Each row below holds a small network's activations on one input, seen along a few directions.
Each table varies a few parts of the input and shows all the possible inputs, shuffled.
A made-up example of a description, with smaller parts first: ring(8) and (point or ring(9) or (values(2) and line(6))).
Shared parts are said once, and a part with two or three values counts as separate values.
In the rows, zero is written as 128.

Other details of the inputs shift rows strongly along two fixed directions, in all tables alike. That doesn't count.

Table:
x1: [102 144 139 110 115 123 176 151 166  83 169 149 115]
x2: [140 132 135 128 147 138 113 113 119 125 111 140  93]
x3: [136 121 119 141 132 147 125 131 138 143 104 121 117]
x4: [128 131 131 126 128 136 113 124 119 146 124 143 104]
x5: [122 139 138 139 166  88  87  91  85 113 143 111 182]
x6: [118 136 136  97 107 130 188 156 157  84 164 135 128]
x7: [138 117 118 128 123 134 122 133 123 148 118 129 113]
x8: [137 128 129 109 118 138 116 125 107 144 120 139 111]
x9: [131 124 118 126 120 129 115 130 119 145 120 138 108]
x10: [138 114 119 148 122 143 124 132 148 143  99 112 120]
x11: [134 130 129 123 137 144 108 122 123 133 114 137 102]
x12: [107 135 136 135 130  90 147 125 137  81 168  89 226]
x13: [140 127 123 117 115 135 121 130 114 146 119 141 116]
x14: [117 133 128 159 157  99 103 108 111 132 142  99 211]
x15: [139 119 120 127 113 141 135 134 122 153 110 124 126]
x16: [114 138 137 109 126 135 179 152 174  73 158 134 119]
x17: [101 131 132 112 108 124 189 156 169  84 158 126 124]
x18: [142 130 136 113 129 132 121 116 103 136 116 143 102]
x19: [133 133 138 130 139 130 118 116 114 139 120 146  95]
x20: [132 114 120 150 114 135 129 134 143 157 109 119 122]
x21: [128 125 125 118 123 132 112 125 113 142 121 136 103]
x22: [132 109 115 143 109 131 128 135 138 152 106 113 120]
x23: [127 133 129 153 162 100  91 106 103 133 145 108 205]
x24: [137 129 122 130 134 141 112 127 130 135 113 139 107]
Each input here is: line(4) and line(6).
The inputs of x10 and x11 match in every part but the line(6) part. If x22 is changed in the same way as x10 into x11, which row does it become?
Answer: x21
Change only the line(6) part in x13. List by row number the other rows that result.
Answer: x6, x8, x12, x15, x18
Change only the line(4) part in x1. List by row number the other rows that result.
Answer: x9, x13, x24

Table:
x25: [163 114 111 141 140 135  61 103  66 196  87 110 165]
x26: [135 114 123 107  91 148 153 143 127 147 108 135  79]
x27: [127 133 130  82  93 146 172 158 145 110 146 162  76]
x28: [133 132 131 148 158 110  74  96  84 158 119 132 126]
x29: [136 131 125 165 180 113  63  94 105 134 121  95 203]
x30: [138 133 129 119 129 154 124 134 127 149 118 167  60]
x31: [139 124 125 120 110 165 165 153 170 121 111 136  84]
x32: [109 141 136 152 171  89  93  97 110 105 146 109 182]
x33: [135  83  87 174  69 155 145 170 172 222  83 108 117]
x34: [138 133 132 104 115 154 126 133 120 152 121 172  65]
x35: [109 145 147 113 133 103 130 118 110 103 160 143 134]
x36: [129 126 129 147 136 118 123 117 133 117 118 100 158]
x37: [ 78 151 151 130 151  83 172 128 174  17 197  99 198]
x38: [103 142 142  93 111  98 165 137 131  72 177 133 143]
x39: [123 133 134 115 127 123 169 141 149  82 155 115 169]
x40: [135 113 128 113  94 148 176 150 154 124 112 129  80]
x41: [146 129 119 154 167 133  64 102  97 167  99 130 137]
What do these inputs look like to the network?
Answer: point or (values(2) and ring(8))
Change only the ring(8) part in x26. List by row number the other rows that result.
Answer: x28, x32, x35, x36, x37, x38, x40
Change only the values(2) part in x41. List by row number the other rows that result.
Answer: x32
Change only the values(2) part in x27. List by row number the other rows that result.
Answer: x38
